[[-.11 -.18  .64  .59 -.13 -.54  .04  .39 -.40 -.64  .18 -.01 -.03]
 [-.38 -.48 -.43 -.17  .08  .56  .00  .13 -.26 -.16  .24  .15  .18]]
Rows and columns are numbered from 0.
Find the entry just right of the largest entry.
A: .59
Find the entry in row 0 and column 2.
A: .64
The entry in the top-left corner: -.11
Find the entry directly below the smallest entry.
A: -.16
The entry just right of -.17 is .08
Find the minimum.
A: -.64
Find the entry at row 0, column 1.
A: -.18
The entry directly below .64 -> -.43
Find the entry in the bottom-right corner.
A: .18
Find the entry at row 1, column 0.
A: -.38
The entry just left of the smallest entry is -.40
Find the entry in row 1 and column 1.
A: -.48
Find the top-right entry.
A: -.03
Find the entry just right of .00.
A: .13
Find the entry directly below -.40.
A: -.26

Read these off the row that follows.
1) Give the second entry from the left.
2) Give the 1st entry.
3) Give the last entry.
[109, 5, 254, 233]
1) 5
2) 109
3) 233

X = | -.18 |  .08 | -.07 | -.19 |  .19 |  .02 |  .12 |  .59 |  .12 | -.08 | -.63 |
The entry just right of .19 -> .02
The entry just right of -.07 -> -.19
The entry just right of the largest entry: .12

Questions about the grid below. Counting starts at 0.
1) Read off the entry in row 1 and column 0.
2) Read off the entry in row 0 and column 1.
3) Read off the bottom-right entry.
4) Read off the entry just right of the largest entry.
5) Read off the smallest entry.
6) Read off the entry in the bottom-left corner.
7) Read off the bottom entry of the column that holds the smallest entry.
8) Read off the entry in row 1 and column 2.
|  .58 |  .00 |  .21 |  .07 |  .61 |  .00 |
| -.14 |  .10 | -.14 | -.27 | -.06 |  .04 |
| -.45 |  .11 | -.30 |  .18 | -.63 |  .01 |
|  .09 |  .27 |  .29 | -.21 |  .16 |  .05 |
|  .42 | -.31 |  .24 |  .05 |  .46 | -.24 |
| -.25 |  .01 | -.48 | -.01 | -.25 |  .12 |
| -.48 | -.25 | -.29 | -.05 | -.44 | -.04 |
| -.23 |  .09 | -.41 | -.04 | -.31 | -.09 |
| -.47 |  .43 | -.16 | -.19 | -.43 |  .20 |
| -.38 | -.23 | -.40 |  .00 | -.48 | -.14 |
1) -.14
2) .00
3) -.14
4) .00
5) -.63
6) -.38
7) -.48
8) -.14

Questions about the array below. Counting starts at 0.
1) What is the entry in the top-right corner?
2) What is the entry at row 1, column 1?
3) What is the bottom-right entry?
4) What is the entry in row 1 and column 2?
5) What is the entry at row 2, column 0?
6) What is the entry in row 0 and column 2?
7) What is the entry at row 1, column 0?
8) What is the entry at row 0, column 1?
[[-0.19  0.02  0.02 -0.11  0.00 -0.07 -0.07  0.10 -0.06  0.09]
 [-0.12 -0.10  0.08 -0.11 -0.03 -0.08 -0.08  0.18 -0.05 -0.13]
 [ 0.10  0.08 -0.03  0.01 -0.03  0.18  0.03  0.05  0.01 -0.06]]
1) 0.09
2) -0.10
3) -0.06
4) 0.08
5) 0.10
6) 0.02
7) -0.12
8) 0.02

a = ((328, 399, 584, 809, 256), (416, 126, 960, 677, 937), (404, 185, 920, 699, 786), (431, 796, 275, 158, 99))
The entry just left of 699 is 920
The smallest entry -> 99
The entry just right of the largest entry is 677

M =
| -.17 | -.06 | -.44 | -.48 | -.50 | -.22 |  .32 |  .32 | -.17 |  .47 | -.04 |
| -.39 |  .57 |  .18 | -.17 | -.15 | -.25 | -.31 | -.41 | -.37 | -.26 | -.38 |
| -.52 | -.18 | -.34 | -.65 | -.43 | -.12 |  .15 | -.37 | -.54 | -.18 | -.33 |
| -.02 | -.03 | -.21 | -.27 | -.25 | -.15 | -.25 |  .38 | -.01 |  .43 | -.29 |
|  .01 | -.03 | -.02 | -.01 |  .00 |  .05 | -.03 |  .00 |  .01 | -.01 | -.01 |
|  .02 | -.10 | -.06 | -.16 | -.12 |  .18 | -.04 | -.06 | -.01 | -.09 | -.04 |
| -.71 | -.22 | -.70 | -.30 |  .12 |  .42 |  .08 | -.40 | -.74 | -.13 | -.32 |
Report the first entry, reading row by row.
Answer: -.17
The entry just left of the centre entry -> -.25
The entry just left of the smallest entry is -.40
Report the entry just right of .43.
Answer: -.29
The first entry of the largest entry's row -> -.39
The largest entry in the first column: .02
Report the smallest entry in the first row.
Answer: -.50
The third entry, reading row by row -> -.44
The second entry, reading row by row: -.06
Report the smallest entry in the first column.
Answer: -.71
Report the last entry, reading row by row.
Answer: -.32
Report the third entry on the main diagonal.
Answer: -.34
Report the top-right entry.
Answer: -.04
The second entry from the end, reading row by row -> -.13
The bottom entry of the column that holds the largest entry: -.22
The entry just left of -.41 is -.31
The entry just left of .42 is .12
The third-last entry, reading row by row -> -.74
The entry directly above the smallest entry -> -.01
The entry directly above the centre entry is -.12
The fifth entry from the end, reading row by row: .08
The entry directly below the centre entry -> .05
The entry just right of the centre entry is -.25
Report the entry just left of -.16.
Answer: -.06
Report the second entry on the diagonal from the top-right corner.
Answer: -.26
Report the entry just left of .05.
Answer: .00
The entry directly below -.34 is -.21
Report the last entry of the largest entry's row.
Answer: -.38
Report the 3rd smallest entry.
Answer: -.70
The entry just left of .08 -> .42

Questions about the table below.
1) The entry just left of the smallest entry?
2) The entry just left of .08?
[[.36, -.43, .50, .49, -.15, -.30, .39, .40, .65], [.01, .54, -.11, .56, -.07, -.09, .04, -.49, .37], [-.14, .19, -.02, .14, .18, .09, -.31, -.47, -.10], [.15, -.38, .31, .18, .06, -.06, .09, .20, .22], [.18, -.32, .43, .39, .08, -.10, -.10, -.08, .14], [.00, .29, -.19, -.05, -.30, .09, .01, -.20, -.13], [.04, .15, -.12, -.10, -.32, .34, -.11, -.36, -.30], [-.26, .32, -.42, -.42, .04, .03, .03, .02, -.35], [.15, .00, .03, .07, -.01, -.15, .42, .55, .20]]
1) .04
2) .39
